These are the activations of a small neural network, seen along a few directions. Each row is one input.
Each table varies a few parts of the input and shows all the possible inputs, shuffled.
A made-up example of a description, with smaller parts first: one of 5 places around a ring, together with either a single point or one of 9 places around a ring or (one of 2 separate values, together with one of 6 places along a line).
Shared parts are said once, and a part with two or three values counts as separate values.

Table:
x1: [ 11  17   9  44   6 -11 -23  26 -27   8  37]
x2: [ 15   2   1 -29  -3 -13  -6 -45  37  -2  32]
x3: [-29  16 -29   1  13 -21  57  20  22 -16 -81]
x4: [ 23  15  12 -32  22  -9 -37 -44  23  -7 -10]
x5: [-29  28   2 -20  15  32  91  18  -5 -35 -53]
x6: [ -4 -43  33   3  -4   9  -3 -10  31 -16  29]
x7: [ 18 -34 -54  15  16  15  56  -8  11   1 -66]
x8: [ -7  18  36  26   0   5 -13  18 -68 -10  38]
x9: [ -4  30 -13 -21 -16 -21 -16 -24   9  36  36]
x10: [-10  32 -16   6  19   6  45  13  37 -20 -93]
x11: [  3 -34   8  17   0   2 -11  44 -12 -33  41]
x12: [ 22  16  21  33   8 -26 -50  30 -31  14  -5]
x13: [-14  30  20 -15 -28  42 -20   5 -46  32  26]
x14: [  5  48  23 -38 -27  24  -7 -27 -14  25  32]
x15: [-18  15  -1   4 -20   6 -14  12 -21  50  41]
x16: [ 32 -22  12  14  -3  -5 -53  46  -2 -27 -17]
x17: [ 20   2  -4 -42  19 -17 -26 -32  23   0  10]
x18: [-26   4 -13   1 -27 -20 -27  16 -18  49  30]
x19: [-31  24 -11  15 -17 -15 -50   1 -19  40   6]
x20: [ 12  35  -7 -32  -6   9  -5 -16   4  37  53]
x21: [-12  19   6  44  30 -24 -45  17 -37   8  19]
x22: [  9 -54   6 -22   7  -6 -34   2  27  -8  -4]
x23: [  6 -44  45 -22 -31  17  -2 -10   8 -24  14]
x24: [ -9 -34  24   6  18  -8 -45 -23  28 -22 -16]
x25: [ 15  34 -37 -31 -21  -1 -39 -33  14  31  23]
x26: [ -9  21   1   7 -12  -5 -57   6 -15  53 -12]
x27: [-13 -26   1  35   1 -30 -45  28  -9 -33   3]
x28: [-20 -37  24  11   4  -5 -16 -19  42 -21  24]
x29: [  0 -25  28   1 -13  18 -12  33 -35 -46  26]
x30: [ 21  38 -10 -24  -6 -15 -43 -31   9  42  -2]
x31: [ 25  -4  15 -66 -17   5   8 -40  -6  -9  29]
x32: [-13 -23   3  37  -1 -12 -26  31   7 -34  35]
x33: [  1 -27 -37  29  22   8  80 -11  13   0 -43]
x34: [ 20   3   7  22  11  -1 -10  41 -45   9  51]
x35: [ 11  -7   2 -44  13  -6   7 -36  14  -4  46]
x36: [-30  24 -23  17  -8 -16  79  11  36 -24 -55]
x37: [ -2 -23  -9   8   8  40  87 -14 -26 -23 -48]
x38: [-18  22 -16   0   0  16  88  21  36 -15 -44]
x39: [ 15 -27 -26  22   8  38  88  -3   9  -6 -40]
x40: [ 14 -32 -30  20  24  -6  50 -13  -3   1 -91]
The inputs of x38 and x36 match in every part but one. If x11 is changed in the same way as x38 into x36, which row does it become? -> x32
Describe the family of inputs behind these rows. -> one of 5 places along a line, together with either one of 2 separate values or one of 6 places around a ring
Which other rows does x36 become when the choice among 2 separate values takes its other values? List them by row number. -> x33
A walk changes only the place on the line of 5. It starts at x31 and steps to x35. List the rest of the walk in order. -> x2, x17, x4
